A small network was shown many inputs. Here are its activations along a few directions, one row for each input.
In each table, some parts of the input vary, and every possible input appears once, in random order.
Descriptions start from the smaller parts, as in this example, which fits no table here: one of 4 places along a line, together with either a single point or one of 11 places around a ring or (one of 3 separate values, together with one of 5 places around a ring).
Shared parts are said once, and a part with two or three values counts as separate values.
In the rows, 128 means zero.

Other details of the inputs shift rows strongly along two fixed directions, in all tables alike. That doesn't count.

A family of inputs:
row 1: [ 97 121 121  96 120 129 140 109 130 124 149 127  88 150  43  91]
row 2: [158 144 129 131 156 142 168 135 131 171 123 169 123 131 183 123]
row 3: [103 125 124  96 107 145 132 112 137 126 142 135  89 158  43  96]
row 4: [161 151 154 135 174 128 138 152 126 179 149 145 131 129 164 113]
row 5: [136 158 143 162 137 145 150 113 126 165 129 153 114 116 198 131]
row 6: [ 73 129 114 100  90 138 128  68 134 113 150 157  88 115  75 108]
row 7: [ 85 103 107  89 113 120 152  83 120 110 128 152 113 122  59 102]
row 8: [168 155 154 132 170 137 137 146 129 180 144 145 129 133 163 117]
row 9: [153 139 172 130 170 109 130 151 120 177 139 148 116 137 177 125]
row 10: [152 155 153 144 145 155 160 142 132 172 133 134 119 135 180 125]
row 11: [119 145 139 143 159 135 148 110 129 164 147 166 128 102 195 139]
row 12: [157 146 130 132 147 146 161 144 135 172 120 174 125 133 183 124]
row 13: [161 157 153 134 156 145 122 160 129 178 147 153 140 144 170 109]
row 14: [ 95 128  99  87  89 141 141 106 128 123 132 162  90 146  72  79]
row 15: [ 93 108 107  88 107 126 152  79 124 113 126 154 113 128  57 108]
row 16: [ 73 138 114 119  68 144 122  82 125 112 138 145  83 132  85  85]
row 17: [158 142 172 129 157 125 121 152 127 180 132 153 117 145 177 129]
row 18: [128 151 141 142 153 141 148 104 134 164 145 168 126 108 192 144]
row 19: [129  76 113 128  99  73  45 158 117  37 102  36 168 130  76 167]
row 20: [122  83  97 144  98  95  93 148 121  33 102  16 162 107  76 166]
row 21: [ 85 116 106  87  92 135 138  94 122 110 129 163 120 137  62 101]
row 22: [130  71  73 133 112  82 101 142 121  30  90  50 167 103  81 165]
row 23: [ 97 130 127 103  82 152 139 106 135 121 137 122  81 143  63  88]
row 24: [153 113 115 184 144 106  80 164 133  71 103  78 220  89 213 217]
row 25: [120  91  97 143  79 109  78 156 129  31  99  24 173 123  81 161]
row 26: [151 153 150 138 155 156 138 164 137 176 140 157 137 160 168 123]
row 27: [134 160 145 163 128 150 143 122 132 165 126 159 117 119 197 131]
row 28: [ 72 127 112 120  88 130 137  75 117 115 140 134  73 116  80  90]
row 29: [166 154 155 134 161 143 130 154 134 181 142 150 132 136 164 117]
row 30: [176  97 113 169 155 100 109 173 129  82  76  85 232  98 188 220]
row 31: [104 125 122  94 117 139 139 104 133 126 144 129  87 155  43  96]
row 32: [189 102 146 167 168  76  76 188 121  92  92  52 194 114 187 208]
Description of these inputs: one of 4 places along a line, together with either one of 2 separate values or one of 6 places along a line.
- Changing only the place on the line of 4 turns row 7 into row 21. The same change can be made to row 1. Which row results? => row 26

A family of inputs:
row 33: [154 120 119 137 137 114 124 152 126 118 112 106 141 122 144 137]
row 34: [141 133 137 151 136 122 103 142 133 121 133  94 137 123 146 151]
row 35: [139 124 137 144 136 118 115 152 121 120 124 102 154 124 145 138]
row 36: [117 134 133 119 141 135 145 125 125 150 143 153 123 134 126 109]
row 37: [123 123 121 149 115 129 141 121 131 110 110 122 144 112 162 159]
row 38: [141 122 125 140 137 138 134 141 137 115 117 112 160 126 137 160]
row 39: [127 128 138 115 133 135 153 121 126 150 127 146 109 142 125 118]
row 40: [146 117 133 129 136 108 106 151 125 118 113 120 149 128 146 149]
row 41: [117 140 131 118 137 148 145 123 131 149 149 152 132 131 126 111]
row 42: [121 143 144 126 119 150 139 129 134 147 133 133 104 149 126 114]
row 43: [152 132 121 150 126 132 113 157 132 116 121  97 140 130 145 135]
row 44: [124 137 136 123 145 130 140 110 131 150 145 150 109 126 122 119]
row 45: [124 131 134 120 135 141 154 121 132 148 129 151 115 141 120 121]
row 46: [123 143 134 122 141 143 139 108 136 150 150 149 117 123 122 123]
row 47: [134 139 120 121 136 137 149 125 132 149 132 152 115 133 124 106]
row 48: [128 139 145 115 121 132 121 127 126 150 134 154 114 144 126 109]
row 49: [ 81 105 102  81  86 118 110  89 126  88 134 135  97 141  18  97]
row 50: [104 142 129 132 123 137 142  89 128 138 138 157 103 109 146 119]
row 51: [145 119 136 140 147 107 115 138 126 121 123 103 137 114 145 152]
row 52: [133 144 118 120 132 151 149 123 137 149 138 151 123 130 124 109]
row 53: [146 120 132 139 151 108 118 133 124 121 124 107 141 115 144 153]
row 54: [144 125 125 133 137 129 110 144 135 116 121 128 169 125 143 156]
row 55: [154 120 116 136 140 114 127 146 125 118 112 109 145 124 142 139]
row 56: [144 113 133 136 136 117 129 148 127 119 108 104 142 128 142 153]
row 57: [ 99 100 103 109  75 109  72 121 128  56 123  78 125 137  40 128]
row 58: [120 131 140 115 135 127 141 130 122 152 141 145 112 133 131 104]
row 59: [147 117 129 128 139 108 109 146 123 118 113 123 154 130 146 151]
row 60: [135 130 135 148 131 127 109 157 127 117 131  98 150 130 148 139]
row 61: [139 117 129 135 145 111 124 147 119 120 123 110 155 123 147 141]
row 62: [106 134 125 124 110 139 132 100 129 142 130 172 115 122 148 118]
row 63: [ 84  99  73 119  68 112 110  92 119  48 111  91 118 105  52 126]
row 64: [126 142 147 126 132 131 130 115 127 153 144 137 101 129 124 112]
row 65: [137 142 132 125 124 139 140 130 127 151 132 140 107 137 126  99]
row 66: [126 136 146 123 123 142 144 125 128 151 127 138 107 143 123 114]
row 67: [ 98 139 125 130 117 140 147 101 124 141 137 159 116 117 150 111]
- Changing only one part turns row 50 into row 67. The same change can be made to row 46. Which row results? => row 41
- What do these inputs look like to the network? => one of 5 separate values, together with either a single point or one of 6 places along a line
- Which other rows does row 40 become when the choice among 5 separate values takes its other values? List them by row number. => row 33, row 51, row 56, row 58

A family of inputs:
row 68: [131 142 133 132 145 138 148 122 123 166 142 148 104 126 146  92]
row 69: [169 120 134 161 164 108 134 164 125 124 101  95 162 119 180 160]
row 70: [103 141 117 122 138 146 150 105 133 141 130 181 149 110 156 131]
row 71: [127 159 153 126 121 171 142 130 134 168 147 143 107 158 134 103]
row 72: [115  93  88 133  93 100 107 103 119  47  95  83 136 105  92 159]
row 73: [140 145 143 117 123 147 150 142 126 160 125 151 116 158 145  99]
row 74: [118 126 129 123 124 131 135 117 132 127 142 117 100 118 108 104]
row 75: [142 105 120 137 111 101  90 155 129  80  95  83 154 136 102 149]
row 76: [ 97  97  93  84  93 123 141 111 131  88 122 109  99 143  17 104]
row 77: [136 143 121 115 149 145 160 135 135 152 145 161 127 140 119 108]
row 78: [108 101 126  90 114 105 127 103 118 113 130 118 104 130  47 116]
row 79: [120 149 164 124 145 142 122 123 130 164 155 147  99 148 143 118]
row 80: [158 132 110 155 162 120 124 136 132 116 110 127 187  96 191 180]
row 81: [119 154 132 147 124 149 150  93 138 153 139 152 107 121 161 132]
row 82: [ 92 124  94 118  88 126 125  79 119 105 133 138  94 111  92 103]
row 83: [128 139 154 115 138 117 146 118 116 161 134 151  97 135 129 107]
row 84: [ 90 104 109  82 106 101 112  88 119  89 147 116 110 125  12 104]
row 85: [138 130 127 120 161 129 148 126 133 146 141 143 137 126 123 115]
row 86: [117 144 155 110 132 131 118 122 130 158 156 152  91 137 139 105]
row 87: [174 125 133 151 160 120 101 175 135 124 116 120 190 128 162 165]
row 88: [101 151 137 138 115 152 158 101 134 161 141 183 114 113 181 117]
row 89: [109 127 127 121 130 148 161 107 130 148 118 179 135 116 160 137]
row 90: [112  94 106 123 107  85  66 133 116  65 123  70 139 122  83 140]
row 91: [148 119 141 150 140 100  99 151 124 104 121  78 153 101 153 164]
row 92: [121 134 125 122 107 129 105 131 126 131 131 135 112 141 102 100]
row 93: [134 118 124 100 113 139 138 136 129 130 120 130 127 152  96 114]
row 94: [161  99 121 142 159 106 131 157 131 110 102  86 168 118 141 167]
row 95: [129 151 134 118 115 153 138 133 124 165 141 153 109 150 139  83]
row 96: [164 139 132 175 156 138 129 173 135 128 117  86 164 126 178 173]
row 97: [ 97 146 125 135 114 150 154  98 123 158 139 189 113 115 170 104]
row 98: [153 120 105 160 136 117 115 169 123 101 110  82 163 117 151 153]
row 99: [146 125 142 117 133 135 129 144 136 153 121 152 127 148 120 123]
row 100: [165 119 117 137 142 123 109 168 130 102 117  97 192 130 140 158]
row 101: [126 137 125 114 136 147 163  96 131 161 126 179 107 123 150 126]
row 102: [ 85 101 119  83  90  97 101  98 118  86 132 111  85 150  32  99]
row 103: [121 103  94 133  97 112 104 143 131  59 116  57 136 115  74 144]
row 104: [170 127 125 160 153 117 138 180 128 120  97  98 165 129 178 164]
row 105: [ 83 100  96 152  80 116 107  99 132  50 113  80 157 106  94 169]
row 106: [102 125 125 105  86 132  99 117 134 107 136 119  94 137  61  98]
row 107: [132 128 138 109 155 117 115 130 126 143 151 154 134 140 123 125]
row 108: [162 130 143 175 168 129 126 157 133 130 120  83 162 116 181 168]
row 109: [103 140 133 129 119 149 166 100 122 150 124 190 112 122 167 117]
row 110: [130 150 154 135 126 155 118 135 136 156 138 139 112 149 128 119]
row 111: [130 120 147 101 146 121 131 128 126 161 140 160 110 152 124 119]
row 112: [161 126 139 161 155  99 104 158 115 128 118  96 164 105 182 158]
row 113: [121 150 128 137 120 142 145  99 135 150 138 159 103 110 168 123]
row 114: [123 144 160 131 140 134 133 116 125 156 147 128 105 129 128 122]
row 115: [135 148 142 122 114 153 133 141 134 150 140 135 115 143 144 104]
- What do these inputs look like to the network? => one of 6 places along a line, together with either one of 2 separate values or one of 6 places around a ring
- Changing only the place on the line of 6 turns row 86 into row 90. The same change can be made to row 88. Which row results? => row 97
- A walk changes only the place on the ring of 6. It starts at row 110 and steps to row 79. List the rest of the walk in order. => row 114, row 108, row 96, row 71
- Which other rows does row 80 become when the choice among 2 separate values takes its other values? List them by row number. => row 70
- A walk changes only the place on the line of 6. It starts at row 71 and steps to row 115. List the rest of the walk in order. => row 95, row 73, row 93, row 100
- List by row number the other rows that have the place on the line of 6 in common with row 72. => row 69, row 73, row 75, row 83, row 102, row 104, row 109
